Each row below holds a small network's activations on one input, seen along a few directions.
In each table, some parts of the input vary, and every possible input appears once, in random order.
Descriptions start from the smaller parts, as in this example, which fits no table here: one of 6 places along a line, together with either a single point or one of 9 places along a line or (one of 3 separate values, together with one of 8 places around a ring).
Shared parts are said once, and a part with two or three values counts as separate values.
In the rows, 128 means zero.

Table:
r1: [159 144 145 169 140  97  75  49 137 131  64 125 179  96  94  50 101 124
  78]
r2: [153 148 129 130 136  82 105 105 106 128 112 132 127 109  96  91 126 134
  94]
r3: [151 139 136 168 132  88  96  63 114 128  82 137 168 104  94  56 108 128
  97]
r4: [ 97 115 121 104 117 167 163 181 138 133 172 126  93 152 162 189 141 123
 166]
r5: [165 177 100  50 141  80 139 188  88 114 180 115  41 148  84 176 134 157
  91]
r6: [102  89 157 193 123 182 110  74 178 136  72 126 211 111 163  91 118 103
 156]
r7: [155 171 108  79 133  82 129 156  98 128 163 125  60 137  92 147 125 144
  87]
r8: [100 100 125 123 119 169 155 157 144 128 150 132 128 144 169 165 141 124
 164]
r9: [158 157 112  98 136  84 121 132 104 123 141 131  96 129  99 123 125 145
  86]
r10: [ 94  84 148 193 115 173 131  88 155 134  90 138 200 119 163  96 126 106
 175]
r11: [ 96  92 141 155 119 167 140 130 147 134 120 132 159 124 165 132 143 112
 172]
r12: [107 120 113  76 125 164 172 213 129 119 189 116  74 163 155 218 150 136
 170]
The inputs of r8 and r10 match in every part but one. If r9 is changed in the same way as r8 into r10, which row does it become?
> r3
What is each input in this table made of?
> one of 2 separate values, together with one of 6 places along a line

Table:
r13: [152 125 144 159 143 106  94  88 121 114  73 123 186  99 102  74 126 132
 117]
r14: [117  93 152 172 133 159 118 103 149 117  80 120 202 111 148 103 139 122
 165]
r15: [149 157 118  90 135  94 128 167  99 125 153 115  71 131 102 148 138 141
 112]
r16: [112 105 121 120 124 147 153 159 132 129 152 136 120 137 155 144 150 125
 149]
r17: [138 152 114 104 132  90 136 144 100 114 142 131  98 141 105 138 124 142
 106]
r18: [107 100 134 138 125 143 141 139 126 134 148 134 134 130 153 149 134 126
 156]
r19: [120 122 116  97 123 152 159 170 124 119 162 126 109 146 136 177 143 137
 162]
r20: [107 106 122 148 110 150 138 126 130 137 130 143 137 134 162 127 127 122
 157]
r21: [143 134 128 126 135  89 120 121 100 130 141 135 116 120 110 120 124 138
 108]
r22: [135 136 132 146 127 100 107  89 113 127 110 142 135 119 104  85 122 126
 111]
r23: [143 140 116 135 121  96 118 108 103 133 123 145 119 123 118  98 116 134
 108]
r24: [155 156 109  85 131  97 137 149  98 115 154 124  90 136  94 148 135 151
 113]
r25: [166 175 138  92 160 153  71 112 196 129 101  78 122 130 106 147  87 134
  55]
r26: [106 104 135 172 114 155 145 107 143 140 117 133 161 130 146 108 121 112
 157]
r27: [135 139 148 105 148 207  97 128 221 128 107  78 137 140 151 177  97 116
 103]
r28: [130 142 130 134 120  91 121 102 111 142 118 147 127 106 114  95 129 121
 102]
r29: [ 99 102 139 159 116 153 129 106 140 130 117 139 152 129 149 114 134 115
 160]
r30: [113 123 125 102 127 149 150 188 125 129 160 118  90 141 143 178 147 126
 160]
r31: [149 139 114 108 133  92 132 139 106 125 144 135 101 128 113 115 140 138
 101]
r32: [142 138 128 160 126 102 123  90 115 136 110 137 144 118 101  79 109 123
 109]
r33: [102 118 121 116 123 145 158 164 126 117 150 132 117 151 148 167 132 129
 155]
r34: [ 94 108 135 146 110 145 142 120 138 146 125 144 145 117 158 124 141 108
 150]
The inputs of r21 and r18 match in every part but one. If r25 is changed in the same way as r21 into r18, which row does it become?
> r27
What is each input in this table made of?
> one of 2 separate values, together with either a single point or one of 10 places along a line
Change only the place on the line of 10 in r30. List by row number the other rows that result.
> r14, r16, r18, r19, r20, r26, r29, r33, r34

Table:
r35: [104 111 144 151 124 165 118 100 162 126 100 128 172 127 153 129 117 117
 142]
r36: [147 168 105  59 135  99 135 169 107 114 169 124  63 149 104 177 127 151
  96]
r37: [152 144 140 165 135 123  94  65 150 132  73 118 174 109  98  66 101 119
  95]
r38: [107 104 152 157 129 158 119 115 149 128  98 121 172 113 146 123 136 114
 159]
r39: [149 138 146 160 138 116  82  62 155 143  80 124 165 100 114  68 103 116
  77]
r40: [121 138  95  99 109  54 183 180  38 128 195 167  56 140 108 142 157 143
 141]
r41: [ 94  92 109 137 100 120 189 163  81 134 174 168 113 137 155 134 166 126
 185]
r42: [155 157 108  73 141  94 135 177  95 116 177 116  61 149 102 175 125 154
 106]
r43: [112 100 146 164 131 161 118 108 150 129 109 122 170 126 150 127 115 121
 153]
r44: [146 135 138 159 133 110  92  58 141 124  74 135 182 107 111  67 107 126
  90]
r45: [154 125 140 172 140 106  92  66 129 127  82 129 180 106 108  65 105 131
 101]
r46: [154 176 108  66 136 112 136 176 116 121 166 107  54 151  92 176 122 144
 102]
r47: [121 105 125 197 106  69 129  69  68 134  97 178 169 100 116  29 140 121
 142]
r48: [149 160 114  66 140  91 136 184  94 116 166 116  63 136  97 171 147 149
 112]
r49: [149 129 147 165 138 103  92  74 127 126  71 128 182  93 104  60 126 124
 107]
r50: [120 115 127 106 132 154 145 170 138 121 143 118 120 133 146 162 154 129
 153]
r51: [ 82  81 133 187  97 125 158 108  91 139 128 171 161 118 155  93 150 112
 195]
r52: [107 115 151 152 128 170 108 105 176 144 106 117 155 121 157 130 113 107
 131]
r53: [110 120 147 157 125 177 121 107 171 133  98 111 164 129 141 128 111 110
 148]
r54: [125 111 121 113 133 157 144 164 139 122 153 118 119 147 151 167 132 136
 147]
r55: [124 130 121 106 128 174 146 162 160 126 142 108 111 149 142 167 128 125
 142]
r56: [117 122 118  99 127 161 144 156 151 119 145 125 120 148 154 168 134 132
 137]
r57: [151 172 111  60 137 105 123 174 120 133 174 112  45 142 108 179 123 142
  85]
r58: [121 126 125 101 130 167 133 160 164 138 150 114 103 141 158 170 131 123
 126]
What is each input in this table made of?
> one of 4 places along a line, together with either a single point or one of 5 places along a line
The inputs of r42 and r54 match in every part but the place on the line of 4. If r40 is changed in the same way as r42 into r54, which row does it become?
> r41
List by row number the other rows that have the place on the line of 4 in common with r43.
> r35, r38, r51, r52, r53

Table:
r59: [163 139 146 126 159 147  78 106 172 119  90  90 157 118 116 123 106 135
  91]
r60: [162 165 117 125 132  74  99  92 111 143 130 136  97 122  94  91  96 134
  59]
r61: [ 74  93 120 114 109 209 182 190 160 131 178 125 107 170 192 212 136 118
 197]
r62: [ 79  84 114 108 107 159 190 204 110 132 193 149  92 151 185 191 172 125
 199]
r63: [149 140 146 110 156 153  97 124 175 118 101  91 152 121 122 145 117 131
  98]
r64: [144 144 127 120 134  81 126 140  78 112 129 127 113 120  87 121 141 142
 135]
r65: [126 159  93  52 118 116 165 199 109 139 214 133  19 165 132 204 131 140
 109]
r66: [152 138 123 122 139  76 133 132  80 106 125 132 134 120  87 112 139 148
 123]
r67: [152 145 139 110 149 161 102 132 176 123 103  88 138 125 119 140 120 127
 106]
r68: [156 141 116 121 134  74 124 120  79 101 115 139 135 121  88  99 139 152
 118]
r69: [140 172 121 107 123  85 111 118 112 149 144 133  72 125  99 122 109 125
  78]
r70: [153 143 139 109 151 151  88 112 174 113  91  99 153 123 123 132 116 134
  94]
r71: [101 103 138 169 115 172 125  85 163 130  95 138 182 131 159 108 113 113
 150]
r72: [155 143 117 122 133  84 138 140  81 111 128 129 119 124  85 106 143 144
 130]
r73: [ 97 100 144 170 119 173 135  98 164 135 105 131 181 129 158 121 114 109
 154]
r74: [112  99 144 186 122 168 115  79 161 136  94 130 187 126 153  99 103 113
 147]
r75: [141 146 150 108 150 158  91 132 173 125 104  86 131 121 121 155 118 125
 110]
r76: [105  94 131 164 112 122 134 100 113 131 110 162 167 111 153  86 149 119
 152]
r77: [116  90 137 180 120 118 125  95 112 137 109 153 172 106 146  77 139 120
 150]
r78: [105  96 131 165 110 131 148 120 115 141 122 151 152 113 149  94 153 112
 164]
r79: [102  91 137 165 117 123 144 113 115 136 120 154 166 109 152  99 150 116
 157]
r80: [148 166 117 109 129  80 118 110 114 142 141 138  92 125  99 113 107 131
  66]
r81: [151 171 111 109 122  88 123 117 115 147 143 134  78 129  97 107 111 127
  74]
r82: [127 133 122  53 145 189 144 215 171 114 173  86  79 161 155 237 139 140
 141]
r83: [152 169 110 108 124  78 109  98 113 137 131 145  94 127 100  99 107 134
  62]
r84: [101 104 138 171 113 181 139 105 165 140 108 128 167 133 156 115 117 105
 162]
r85: [130 131  99  65 129 112 179 222  75 102 199 127  61 160 120 203 162 157
 165]
r86: [ 93  97 142 163 111 128 137 121 113 143 123 149 145 110 151 109 151 110
 169]
r87: [166 137 123 138 142  70 114 114  77 107 114 131 139 117  82  90 129 152
 116]
r88: [ 89 106 149 168 114 178 128 106 162 141 108 126 160 129 158 130 115 103
 166]
The inputs of r75 and r88 match in every part but one. If r67 is changed in the same way as r75 into r88, which row does it become?
> r84
What is each input in this table made of?
> one of 5 places around a ring, together with either a single point or one of 5 places along a line
List by row number the other rows that have the place on the ring of 5 in common with r79.
> r62, r76, r77, r78, r86
Change only the place on the line of 5 in r87. List by row number the other rows that result.
> r64, r66, r68, r72
A walk changes only the place on the ring of 5. It starts at r82 and steps to r65. List the rest of the walk in order.
> r85, r62, r61
